array([117,  98, 119, 135, 112])
What is the last entry? 112
What is the 1st entry from the left? 117
What is the 3rd entry from the left? 119

a =
[[143 119 118 117 116 123 122]
 [123 128 115 133 147 143 129]
 [119 114 134 137 134 131 145]
 [120 121 121 139 144 140 136]
 [124 130 125 105 138 134 135]
 [129 126 121 103 135 134 134]
 [114 137 140 142 138 131 133]
 [129 108 116 141 132 134 136]
 [121 134 119 119 147 141 131]]
Indices start at 1.
The entry in the top-left corner -> 143
Find the bottom-left entry.
A: 121
The entry directly below 125 is 121
Find the entry in row 3 and column 1.
A: 119
The entry at row 1, column 2 -> 119
Find the entry directly below the centre entry.
A: 103
The bottom entry of the column that holds the smallest entry -> 119
The entry just right of 139: 144
The entry in row 2 and column 1 is 123
The entry in the top-right corner: 122
Find the entry just left of the centre entry.
A: 125
The top entry of the column that holds the smallest entry -> 117
Find the bottom-right entry.
A: 131
Find the entry directly below 103.
A: 142
Find the entry directly below 122.
A: 129

Read these off the row that follows.
1) The first entry from the right?
2) The second entry from the right?
3) The third entry?
4) The entry just right of the centre entry?
5) The 3rd entry from the right?
[120 126 129 122 137 122 121 124 119 111 127 152 120 124 135]
1) 135
2) 124
3) 129
4) 119
5) 120

Read these off the grid that follows.
1) Read off the second entry on the main diagonal.
2) Read off the largest entry in the last column.
3) Read off the third entry, reading row by row.
4) Read off the last entry of the smallest entry's row.
5) Read off the fourth-last entry, reading row by row.
6) Read off the entry in the top-left corner.
7) Read off the top-right entry.
8) Read off the smallest entry in the first column.
[[123 125 125 129 120 127 127 144 119 130 121]
 [121 129 117 128 119 125 127 146 118 135 119]
 [120 122 116 128 124 124 126 122 152 130 121]
 [124 133 117 128 124 125 126 120 148 129 123]
 [128 120 130 128 129 124 129 110 121 128 128]
 [122 122 118 128 123 124 126 121 152 126 121]
 [124 121 116 128 122 127 127 141 124 123 122]
 [146 123 111 130 149 133 127 120 123 124 153]
 [117 118 133 128 119 121 128 127 124 138 116]
 [134 143 111 128 129 127 127 120 119 129 132]]
1) 129
2) 153
3) 125
4) 128
5) 120
6) 123
7) 121
8) 117

Questions about the table below.
1) Read off the second entry on the diagonal from the top-right corner.
2) Read off the last entry, reading row by row.
3) Read off the first entry on the diagonal from the top-right corner.
4) Read off the bottom entry of the column that holds the smallest entry.
5) Read off the bottom-left entry.
6) Read off the 3rd entry in reading order.
7) Read off the third smallest entry.
8) Read off the 1st entry, reading row by row.
[[122 121 143 138 129 129 120 116 114 126 125 122 146]
 [129 120 128 131 127 121 128 125 137 113 112 126 133]
 [128 134 121 105 137 125 118 127 139 141 140 140 132]
 [128 127 133 127 129 131 128 133 134 132 130 124 127]
 [126 129 138 137 140 133 129 122 113 122 118 136 123]
 [128 129 136 109 121 126 125 124 132 126 137 128 140]
 [125 126 125 133 127 120 127 137 136 118 127 135 115]
 [129 117 129 129 121 125 134 138 129 131 125 128 139]
 [127 125 130 135 128 134 121 125 131 133 128 120 131]
 [129 131 127 115 121 115 122 130 139 132 134 130 146]
 [129 130 123 122 136 131 136 130 118 131 129 128 124]
 [124 117 130 132 131 128 129 121 130 131 129 132 130]]
1) 126
2) 130
3) 146
4) 132
5) 124
6) 143
7) 112
8) 122

x = [107 134 110 155 123 132 132]
The entry just right of 155? 123
The entry just right of 107: 134
The entry just left of the centre entry is 110

Questions about the array below.
1) The minimum?
2) The first entry of the largest entry's row?
3) The first entry in reading order?
4) The fifth entry in reading order?
5) The fifth-last entry, reading row by row?
6) The entry directly below 138?
7) The 2nd entry, reading row by row?
8) The bottom-right entry?
[[144 139 143 125]
 [115 117 114 145]
 [118 117 123 146]
 [114 117 123 147]
 [113 119 122 145]
 [128 130 130 151]
 [150 150 152 116]
 [138 142 141 148]
 [147 148 147 146]
 [150 149 152 114]
 [125 126 133 151]
 [140 141 140 153]
 [144 144 141 156]
 [143 145 144 150]
 [123 125 130 152]
 [151 149 149 119]]
1) 113
2) 144
3) 144
4) 115
5) 152
6) 147
7) 139
8) 119

data =
[[107 109 124 117 144 144 147 119]
 [150 152 138 145 129 127 126 144]
 [140 140 146 143 141 142 140 141]
 [143 144 146 146 138 137 135 143]
 [117 111 125 120 143 144 143 122]
 [150 154 134 142 114 112 114 142]
 [128 128 128 128 127 130 128 126]
 [135 138 147 143 121 120 125 143]
 [140 140 146 143 140 140 139 143]
 [140 139 147 142 139 139 140 145]
 [111 109 118 115 144 148 147 114]]
The entry directly above 134 -> 125
The second-last entry, reading row by row -> 147
Which number is the 5th-last entry, reading row by row?
A: 115
Which number is the last entry, reading row by row?
A: 114
The top-left entry: 107
Which number is the first entry in the row that holds the largest entry?
A: 150
Which number is the largest entry in the last row?
A: 148
The second entry on the main diagonal -> 152
Which number is the third entry in reading order?
A: 124
The 2nd entry on the diagonal from the top-right corner is 126
The largest entry in the last column -> 145
Which number is the fifth entry, reading row by row?
A: 144
Which number is the 3rd entry on the diagonal from the top-right corner?
A: 142
Which number is the bottom-left entry?
A: 111
Which number is the entry directly below 112?
A: 130
The last entry of the largest entry's row: 142
The top-right entry: 119
The bottom entry of the column that holds the largest entry: 109

X =
[[136 127 134 131 112 118 127 117 129 115 135 125 123]
 [131 129 126 132 119 146 120 123 144 125 125 129 107]
 [128 144 130 114 131 136 126 120 125 138 129 123 118]
 [118 126 126 121 136 129 122 118 134 135 115 125 131]
 [125 126 118 126 149 108 109 124 122 128 126 129 124]
 [127 126 146 145 124 131 129 131 125 122 128 123 125]
 [131 122 135 123 129 108 131 124 113 130 125 138 139]
 [133 131 125 128 136 128 145 124 127 129 138 131 120]]
The entry in the top-left corner: 136
The first entry of the largest entry's row: 125
Read off the 2nd entry in reading order.
127
Read off the entry just left of the smallest entry.
129
The bottom entry of the column that holds the largest entry is 136
The 4th entry from the end, reading row by row is 129
The fourth entry in reading order -> 131
The bottom-left entry: 133
The entry in the bottom-right corner -> 120
The entry directly below the smallest entry -> 118
Read off the entry just left of the largest entry.
126
The first entry on the diagonal from the top-right corner: 123
Read off the smallest entry in the first row.
112
Read off the smallest entry in the last column.
107
The third entry on the diagonal from the top-right corner is 129
The fifth-last entry, reading row by row -> 127
Read off the third-last entry, reading row by row.
138
The third entry on the main diagonal is 130
The entry directly below the largest entry: 124
The entry directly above 149: 136
Read off the first entry in the row that holds the smallest entry.
131
The third entry in reading order -> 134

arr = [121 105 134 106 109 120 137]
Read off the entry just left of 106.
Answer: 134
Read off the 1st entry from the right.
Answer: 137
Read off the 2nd entry from the right.
Answer: 120

M = [149 114 105 103 122 114 153 153 152 116 110]
The median of all entries -> 116
The entry just right of 105 is 103

m = [120 125 140 125 124 114 136 155 128 104 124 127]
The largest entry -> 155
The entry just left of 104?
A: 128

[[128, 127, 126, 129], [133, 137, 126, 130], [153, 144, 106, 142], [122, 120, 131, 124], [142, 146, 121, 135], [109, 113, 142, 117], [156, 151, 108, 142], [127, 121, 126, 133], [107, 108, 143, 116], [108, 128, 152, 117], [123, 133, 132, 125], [123, 112, 129, 123], [127, 123, 125, 128], [117, 117, 133, 124]]
The entry just right of the smallest entry?
Answer: 142
The smallest entry?
Answer: 106
The entry just right of the largest entry?
Answer: 151
The entry just right of 151 -> 108
The entry just left of the smallest entry?
Answer: 144
The entry just left of 112?
Answer: 123
